Each row has a name. Each question is about the rows just above it. Places in a row count from 1.

[127 127 127 127 127 128 127 127 127 127 127 128 127 127 127 127 127 127
 127 127 127 127 127 127 127] = nogul
[160 171 126 134 127 153 129 115 149 101 125 169 146 125 160 176 118 159
 111 114 151 132 105 103 172] = Lesik
[137  95 115 156  66 195 156 133 146 109 140 144 113 148 120  86 198 145
 108 182 105  82 134 191  62] = diro
[106  97 150 135 154 107 141 161 117 181 148  93 126 147 107  92 149 137
 169 157 121 147 173 168 100] = nafed
[177 193 121 137 121 168 129 105 161  81 121 192 153 121 177 201 112 177
  97 104 161 129  89  88 193] = doro
[131 174 156 113 209  69 113 139 122 165 130 122 156 121 148 183  69 122
 165  86 165 191 139  78 209] = kon
[153 143 117 142 164 174 138 117 138  95 127 164 132 138 146 143 148 157
 102 164 132 107 109 134 129] = Mepot
At which places does nogul hold [127]?
1 2 3 4 5 7 8 9 10 11 13 14 15 16 17 18 19 20 21 22 23 24 25
Every place of [138] in Mepot:
7 9 14

[126 135 135  70 165 146 146 135 135 128] = Suten
[138 129 138 127 123 124 135 160 173 125] = gem
[126 144 117  70 117 117  58 151 117 128] = geror
[121 150 121 106 119 170  94 153 153 125] = guluv
[144  97 134 130 117 101 138  84 143 144] = refe
[133 133 123  50 141  77 121 163  80 109] = bodo
[136 113 100 115 117 170 154 211 120 125] = leged
[134 134 134 134 155 101 155 101 134 144] = Neza
At which places does Neza hold [134]?
1 2 3 4 9
Places of [106] in row guluv:
4
Places of [135] in row Suten:
2 3 8 9
At which places does geror hold [117]?
3 5 6 9
At which places does Suten hold [126]?
1

[ 59 160  59 147  81 160  59 160] = sadov
[185 185 185 145 164 164 164 185] = Niza
[178 206 127 146  83 162  58 181] = bedo
[184 207 123 145  87 163  56 188] = fovom
[188 181 123  55 123  57  55 193] = bifez
[190  60  56 144 197 165  56 197] = turim
[182 159 159 146  85 182  57 185] = vegom
[105 205 105 140 105 167  56 204] = tekob
At which places does sadov hold [59]?
1 3 7
Every place of [185] in Niza:
1 2 3 8
Places of [55] in row bifez:
4 7
Every place of [56] in turim:
3 7
At which places does tekob hold [105]?
1 3 5
At which places does vegom hold [182]?
1 6

[146  54 114  70] = Dore
[204 101 182 132] = rotu
[107 106 139 108] = Purit
[106 106 106 216] = Bap
[ 38  39 163  39] = razu
At which places does Bap hold [106]?
1 2 3
Places of [70] in row Dore:
4
Every place of [39] in razu:
2 4

[138 100 114  87 112 121 125 145  96 146 119 119  97 126 120 135 146 104
 105 124  88 108 146 120 118 118 143 109  68 118 135 132  97 123 146 133
  94 111  80 122 146  57 146 137 118 128  91 132 146 101 135] = gomo
[130 119 114  87 112 121 118 101  96 146 119 131  97 126 120 135 146 104
 118 124 118 108 146 120 118 118 118 109 118 118 140 132  97 123 144 130
  94 119  80 122 119  57 146 138 118 128 130 130 120 101 135] = pil
[148 118 122 126 164 103 155 142 100 137 149 149 120  99 147 145 144 165
 169 113  97 177 148  93 121  98 148 103 102  98 166 105 144 108 122 145
 107  97  93 147 128 161 105 136 151 108 169 141  86 117 141] = fef
At which places does gomo hold [146]?
10 17 23 35 41 43 49
Every place of [118] in pil:
7 19 21 25 26 27 29 30 45
At which places does fef hold [107]?
37
Places of [130] in row pil:
1 36 47 48
At which places does pil hold [131]?
12

[128 126 129 130 101 144 107 127 133 104 122 143 127 113 126  67 109 111
 143 135 118] : rem
[127 126 139 133 127 122 133 126 127 127 139 131 116 134 126 124 126 134
 125 137 132] : vev
[ 52 114 118 141 145 109 137 122 123 134 138 147  68 126 126  99 170 116
 147 128 161] : nub
[120 145  98 128  93 152 160  76 128 159 100 128 163 160 126  98 114 128
 101 127  98] : dige
[117 115 142  66 142 142 124 116 131  66 128 150 142 125 126 141 163 109
  66 114 142] : vab
Places of [139] in row vev:
3 11
Every place of [66] in vab:
4 10 19
Places of [127] in row vev:
1 5 9 10
Places of [142] in row vab:
3 5 6 13 21
At which places does dige hold [98]?
3 16 21
Places of [109] in row nub:
6

